Each row below holds a small network's activations on one input, seen along a few directions.
Each table varies a few parts of the input and shows all the possible inputs, shuffled.
Descriptions start from the smaller parts, as in this example, which fits no table here: values(2) and (point or line(9) or (line(4) and ring(8))).
Shared parts are said once, and a part with two or three values counts as separate values.

Rows:
R1: [-42  14  -6 -40 -63   2 -20  -3 -51   3 -27  -3]
R2: [ 53 -12  32  -2  12  10  40  -3  53 -57 -31 -24]
R3: [ 17 -41   2  17 -36  24   2  50  29 -10  30   7]
R4: [ 51 -22 -84 -26  24 -24 -57 -57  21 -41  35  -1]
R5: [  4 -27  59   8 -32  -4  42 -24 -32 -66 -18   4]
R6: [-13 -11 -12   3 -53  25 -34  66  17  44  -6 -20]
R7: [-20  49  19   0  60  14  46 -22   3  16  65  22]
R8: [-17  -8  -1 -12 -46  12  18 -25 -37 -57   7  20]
R9: [ 53 -65  60  41 -19  12  22  49  33 -23  -2  -2]
R10: [  8  25 -37   0  88 -30 -24 -81 -20  26 101  32]
R11: [  6 -34 -57 -19 -12 -21 -53 -75 -59 -48  42  24]
R12: [  1  29 -35 -41 -27   9 -23  19  35  11 -37 -40]
R13: [ 23   5 -23 -20  -9  18  16  -3  49 -46   0 -14]
R14: [ 41 -71 -51  10   2 -15 -73   4   7  -3  63  17]
R15: [-58  74  33  26  69 -15  22  14 -19  75 -32  13]
R16: [-46   1  21   2 -46 -21  10   9 -53  17 -88   1]
R17: [ -6 -29  11  47 -35  -6 -11  78   9  63 -66 -23]
R18: [ -5  21  78  20  84  17  67 -29   0   4  33  15]
R19: [ -5  14 -15   1  -8  -8   8  32  31  28 -99 -35]
R20: [-44  85   7 -15  48   1   4   2 -16  64  30   6]
Question: The inputs of R9 and R5 match in every part but one. If R17 is changed in the same way as R9 into R5, which row does it become?
Answer: R16
Question: What do these inputs look like to the network?
Answer: values(4) and (point or line(4))
Question: List by row number the other rows that have the values(4) part in common with R7.
Answer: R10, R15, R18, R20
Question: Start at R2 and move only the line(4) part, one step at a time. The first step leads to R13. Which rows follow, in order?
Answer: R12, R19

Rows:
R21: [ -8  -5 -21 -26  22 -10  -6 -89 -60 -56  54  36]
R22: [ 30 -65  30  37 -52   1 -12  58  21   6 -63 -29]
R23: [ 31 -19  -5  -8  39  -8  13 -69 -11 -60  75  27]
R24: [ -3  16  43 -10 -55  40  49  76  59  -2 -99 -49]
R25: [ -14  -23  -24   -8 -111   16  -32   80    0   16  -49  -15]
R26: [-79  46  82  38 -37  10  60  85 -29  74 -94 -11]
R27: [ 33  12 -34  15  82   3 -17 -22  35  22  81  17]
R28: [ 38   1 -14  -4  54 -12  -5 -44  11 -20  80  15]
R29: [-10  18 -28 -28  27 -14 -30 -75 -35 -12  65  23]
R30: [ -9  32 -56  -8  68  -6 -46 -36  -1  47  59  18]
R31: [ 32  13 -20   7  70  -3 -16 -30  22   1  85  12]
R32: [ -6  27 -33 -23  40 -17 -37 -55 -28   4  62  16]
R33: [-13   1 -30 -31  25 -15 -15 -81 -47 -34  56  29]
R34: [ 33  -8  -9  -7  42 -11   3 -61   4 -37  79  20]
R35: [-39  16 113  42 -17  30  79  98  10  55 -81 -13]
R36: [ -38   41    8  -18  -78   21   35   57   23   18 -114  -45]
R37: [ -5 -40 -12  23 -63 -19 -25  48 -18  30 -78 -24]
R38: [-11  30 -46 -18  58 -15 -43 -39 -15  26  62  10]
R39: [ -18    5    7    7  -35  -21   13   37   -3   17 -121  -22]
R40: [ 28 -22   0  -6  33   2  22 -77 -20 -81  74  34]
R41: [  18  -21   40   19  -18   -2   27   50   36   -2 -107  -27]
R42: [ 11 -56  11   6 -94  30 -18  89  46 -11 -26 -21]
Question: What do these inputs look like to the network?
Answer: values(2) and (point or line(4) or line(6))
Question: The inputs of R28 and R32 match in every part but the values(2) part. If R41 is changed in the same way as R28 into R32, which row does it become?
Answer: R39
Question: Start at R30 and move only the line(6) part, one step at a time. The first step leads to R38. Which rows follow, in order?
Answer: R32, R29, R33, R21

Rows:
R43: [ 23 -26  -2 -24 -67  -7   4   8  -6 -39 -25   0]
R44: [-24  15 -16 -15   0   4 -20  24  13  28 -33 -13]
R45: [-22   3 -62   4  43 -21  22 -59 -17 -33  61  29]
R46: [ 58   6   6 -34  79  -7 -11 -81  33 -30 101  -9]
R47: [  18    8  -33   -7   77  -33  -20 -108  -49  -32   30   36]
R48: [ 14  -3 -36 -11 -30  11 -22  27  14   5 -41 -19]
R49: [-28  40  30  -1  -7  -7  26  -9 -32  32   2   2]
R50: [ -7   3 -26 -12 -12  16 -20  23  11  19 -37 -19]
R51: [-4 23 41 33 27 -8 41 28 -1 39 -5 -3]
R52: [  1 -15  34  15  14  12  28  34  18  11 -23   8]
R53: [-31  52 -11  10  10 -10  -3  14  -1  57 -14 -22]
R54: [ 11  16 -28 -19  39  13  11 -51  25 -38 103  33]
R55: [-30  37 -10  -5  10   2 -21  23   6  41 -27  -7]
R56: [-24  -1  24 -26 -19   6  11  -3 -18   2 -16  11]
R57: [ 30 -39  21  34 -37  -6  12  32  37 -28 -30 -16]
R58: [-36  27  33  -3  -9   5   6  -1 -29   6  -7  10]
R59: [-18 -12  19 -11 -33  15   4  -6 -23 -16 -18  -7]
R60: [ 21 -52 -62   8   5 -18 -88 -25 -33  18 114  33]
R61: [ 23 -38  21  27 -22  13  26  24  29  -8 -28 -11]
R62: [  2 -19   9  -9 -51  10   1  -1 -19 -30 -21 -10]
R63: [ 24  -8 -40 -12 -46  -9 -25  33  25 -11 -41 -19]
R64: [-10  10  47  31  27   5  20  39   4  13 -16   4]
R65: [  8 -28  39  27   3  17  17  33  15  -6 -28 -12]
Question: What do these inputs look like to the network?
Answer: point or line(4) or (values(3) and line(6))
Question: What sort of input is R60?
Answer: point
